Each row below holds a small network's activations on one input, seen along a few directions.
In each table, some parts of the input vary, and every possible input appears once, in random order.
Descriptions start from the smaller parts, as in this example, which fits no table here: one of 3 separate values, together with either a single point or one of 9 places around a ring or (one of 6 places along a line, together with one of 8 places around a ring).
Shared parts are said once, and a part with two or three values counts as separate values.
In the rows, zero is written as 128.

Other details of the inputs vary at random and push rows far along two fixed directions, the same in every table; ignore that.

A family of inputs:
row 1: [135 142 124 142 126 119  97 133 123 142 123 152  93 110 127]
row 2: [146 111 118 108 101 139 134 137 136 128 138 121 133 121 130]
row 3: [152 103 119 101 106 156 154 141 123 102 130 109 145 123 136]
row 4: [118 139 136 123 123 116  95 129 112 139 146 153  99 124 117]
row 5: [133 152 132 154 142 106  82 124 106 136 128 154  75 122 110]
row 6: [ 91 163 152 173 170  78 111 103 152 139 115 124 142 167 113]
row 7: [155 108 116 108  98 147 155 147 140 113 123 115 148 116 149]
row 8: [151 124 127 118 117 144 143 147 117 110 121 118 129 120 138]
row 9: [150 102 121 102 106 154 154 135 121 107 133 106 145 123 131]
row 10: [101 161 142 187 167  71  99  98 169 154 122 119 127 172  99]
row 11: [124 100 128  97 117 158 152 132 117 116 124 130 152 105 144]
row 12: [132 117 130 104 109 140 134 142 120 117 136 130 139 121 141]
row 13: [128 153 132 150 138 110  81 126 107 142 147 149  79 132 101]
row 14: [133 111 116 110 119 153 135 130 127 134 134 134 132 101 130]
row 15: [129 134 123 134 126 123  96 124 122 151 140 153  96 113 113]
row 16: [121 113 130 101 115 145 140 135 118 122 140 131 138 111 135]
row 17: [154 117 122 117 108 139 139 139 120 106 127 116 130 125 135]
row 18: [132 154 135 148 134 112  83 127 107 139 144 150  76 130 106]
row 19: [ 95 157 138 179 168  73  98  93 167 158 133 116 130 170  91]
row 20: [138 144 132 135 127 116  92 125 110 138 151 137  91 133 105]
row 21: [110 150 144 172 167  90 119  99 152 131 117 107 136 170 101]
row 22: [120 109  83  97 117 133 159 131 105 136 123 134 111 153 177]
row 23: [133 136 129 140 135 126  99 124 107 131 134 148  92 118 115]
row 24: [137 157 129 152 123  97  78 134 127 151 143 152  83 131 115]
row 25: [139 108 121 100 118 167 158 136 114 114 135 115 144 110 130]
row 26: [101 135 137 153 161 129 162 108 166 138 105 103 178 146 123]
row 27: [130 101 128  99 117 160 156 138 121 108 118 132 150 103 153]
row 28: [136 109 132  99 107 150 153 146 124 109 128 123 151 117 151]
row 29: [125 102 127 101 118 158 151 136 118 113 121 132 152 105 148]
row 30: [ 88 127 144 147 164 102 152  96 165 125 116  95 187 166 117]
row 31: [137 138 127 130 114 118  98 132 126 150 149 140 100 125 116]
row 32: [120 148 139 134 123  96  73 125 114 145 155 154  87 136 110]
row 33: [130 137 128 141 136 125  95 121 105 134 137 147  93 119 111]
row 34: [ 67 154 107 191 216  79 174  66 159 156  85  89 158 225 129]
row 35: [138 133 125 129 119 115  94 124 115 130 154 128  95 133 106]
row 36: [ 63 128 101 169 209 112 233  70 195 152  60  63 221 216 157]
row 37: [132 135 125 138 125 124  99 127 124 145 134 153  95 111 123]
row 38: [135 146 125 139 120 113  89 135 128 148 147 145  96 130 115]
row 39: [130 104 127  90 109 152 155 140 124 113 139 117 158 114 144]
row 40: [114 130 132 123 129 118  91 122 110 138 147 154 100 113 119]
row 41: [134 109 128 100 103 132 131 136 123 116 139 126 137 125 135]
row 42: [143 117 124 109 118 148 137 134 116 119 144 116 131 120 124]
row 43: [ 78 166 160 204 216  80 146  75 179 140  95  88 179 196  93]
row 44: [137 101 119 102 124 169 157 127 113 113 128 118 146 102 132]
row 45: [124 143 134 135 117  92  70 129 118 136 152 150  86 139 114]
row 46: [133 115 119 110 114 150 143 137 130 134 139 126 135 107 130]
row 47: [128 147 137 143 120  84  76 135 121 131 137 148  87 138 122]
row 48: [148 116 126 112 119 159 165 145 118 105 112 117 144 111 144]
row 49: [132 141 124 146 126 117  96 128 122 145 130 155  96 112 124]
row 50: [118 147 137 144 134 101  81 128 112 136 127 162  88 119 125]
row 51: [142 124 121 118 111 148 143 144 130 127 123 132 132 108 141]
row 52: [134 137 124 128 117 118  97 131 128 149 154 138 101 123 114]
row 53: [148 126 123 120 108 138 139 150 133 127 122 124 131 115 143]
row 54: [137 106 117 109 116 164 153 136 131 125 120 128 147 102 142]
row 55: [142 101 121 100 121 171 157 130 113 112 124 122 143 104 133]
row 56: [130 135 135 128 115 100  90 134 123 128 146 146  97 135 123]
row 57: [132 148 131 151 140 112  88 120 106 135 131 152  83 121 111]
row 58: [ 96 136 148 148 161 117 164 115 154 119  93 109 179 146 136]
row 59: [150 126 126 118 118 144 139 140 117 112 128 122 127 122 134]
row 60: [112 125 137 144 156 133 184 113 175 127  99  89 198 149 135]
row 61: [129 116 129 111 118 143 134 136 115 115 120 143 133 105 146]
row 62: [139 119 123 117 112 149 144 143 132 129 128 130 131 109 139]
row 63: [ 85 127 148 143 169 127 178 103 162 121  97  97 201 153 131]
row 64: [139 110 120 101 109 164 159 139 132 128 128 122 149 108 138]
row 65: [102 136 148 145 158 113 160 117 157 118  97 102 181 153 138]
row 66: [131 145 131 134 132 122  95 123 109 138 145 142  91 128 102]
row 67: [156 116 122 118 110 136 140 144 120 105 122 116 128 124 137]
row 68: [147 115 120 111 109 157 160 151 132 119 114 125 145 104 150]
row 69: [132 114 130 100 110 154 157 143 121 108 118 128 150 108 154]
row 70: [154 108 116 109  98 145 157 150 140 112 116 112 149 115 151]
row 71: [147 117 124 109 116 163 161 141 116 106 118 119 143 111 142]
row 72: [128 150 135 140 118  85  70 132 119 133 145 154  83 138 118]
row 73: [116 151 141 140 128 102  77 130 113 141 145 160  82 128 117]
row 74: [147 118 125 112 116 151 139 139 115 115 134 119 132 122 130]
row 75: [147 105 116 106 101 150 151 143 141 118 129 114 149 120 141]
Each input here is: one of 3 separate values, together with either a single point or (one of 4 places along a line, together with one of 6 places along a line).
Changing only the choice among 3 separate values turns row 43 into row 28. The same change can be made to row 59. Which row results?
> row 6
Changing only the choice among 3 separate values turns row 64 into row 4. The same change can be made to row 68. Which row results?
> row 58
Change only the choice among 3 separate values in row 15. List by row number the other rows that result.
> row 11, row 55
Change only the choice among 3 separate values in row 32. List by row number the other rows that result.
> row 20, row 31
Change only the place on the line of 6 in row 75. List by row number the other rows that result.
> row 2, row 7, row 10, row 19, row 70

A family of inputs:
row 76: [128 150 188 157 150 132  79 120 123 116 139 144 130  80  68]
row 77: [ 88 124 132 135 159 121 159 107 148 131 104 118 171 147 143]
row 78: [157 109 104  79  71 154 115 170  89 125 139 172  81  81 169]
row 79: [112 139 139 165 158  96 158 110 180 126  99  86 179 175 126]
row 80: [113 129 135 146 150 106 159 107 168 124 115  87 179 172 122]
row 81: [138 138 120 142 136 133 114 127 109 134 126 139  96 122 122]
row 82: [ 97 144 127 142 142  96  85 111 121 156 144 157  94 141 119]
row 83: [139 147 125 146 118  89  90 135 133 137 144 132  95 148 116]
row 84: [176 111 104  93  85 173 126 162  84 116 137 150  81  83 148]
row 85: [ 98 136 135 164 190 127 172  86 152 130  96  95 178 160 112]
row 86: [129 152 132 157 133  88 104 125 148 139 130 120 117 160 116]
row 87: [123 142 135 147 135  91 107 118 145 139 141 114 122 164 109]
row 88: [136 132 117 132 132 133 101 122 101 142 149 143  83 122 108]
row 89: [104 142 129 133 135 103  92 119 117 152 141 156  95 135 127]
row 90: [164 117 107 105 102 161 122 150  89 121 139 147  85  94 138]
row 91: [ 84 124 134 136 163 121 166 102 151 132 103 114 177 151 141]
row 92: [157  90 106  86 107 199 198 147 111  99 111 108 160  97 158]
row 93: [103 113 190 119 139 156 153 127 153  96 109 121 218  78 113]
row 94: [127 113 121 127 149 162 182 116 133 116 103 103 167 130 133]
row 95: [126  88 115  80 108 174 190 143 126 108 111 120 173 109 173]
row 96: [ 95 148 132 148 149  98 109 115 131 146 122 144 116 144 130]
row 97: [122 153 125 159 154 107  89 108 111 147 134 142  84 138 100]
row 98: [ 97 123 129 136 153 127 172 115 155 127  90 117 176 141 155]
row 99: [137 148 192 147 121 109  73 133 152 110 152 128 146 100  75]
row 100: [151 125 121 115  97 122 118 146 127 123 145 124 113 135 130]
row 101: [187 113 106  86  52 146 108 181 102 114 154 144  84  99 154]
row 102: [125  87 112  75 107 175 186 139 125 113 120 120 172 106 166]
row 103: [133 153 123 160 146 113  97 120 113 146 124 147  82 129 113]
row 104: [126 148 125 149 147 116  95 113 109 148 140 140  85 135 102]
row 105: [105 145 141 167 163  92 149 105 176 131 109  89 174 181 116]
row 106: [123 136 122 125 118 115  97 137 112 142 132 164  89 120 144]
row 107: [158 117 106 101 103 159 109 143  86 130 153 147  79  98 124]
row 108: [127 147 129 148 123  85  80 120 134 145 159 129  93 158 101]
row 109: [129  94 113  84 108 170 187 148 126 109 109 122 168 104 177]
row 110: [154  89 113  82  92 165 182 148 141 102 132  91 176 124 150]
row 111: [139 142 125 137 112  93  84 133 127 136 151 133  91 146 112]
Changing only one part turns row 85 into row 80. The same change can be made to row 88. Which row results?
> row 108
What do these inputs look like to the network?
> one of 3 separate values, together with either a single point or one of 11 places along a line
Change only the choice among 3 separate values in row 78. List by row number the other rows that result.
> row 101, row 103
Change only the place on the line of 11 in row 102. List by row number the other rows that result.
> row 77, row 78, row 82, row 89, row 91, row 95, row 96, row 98, row 106, row 109
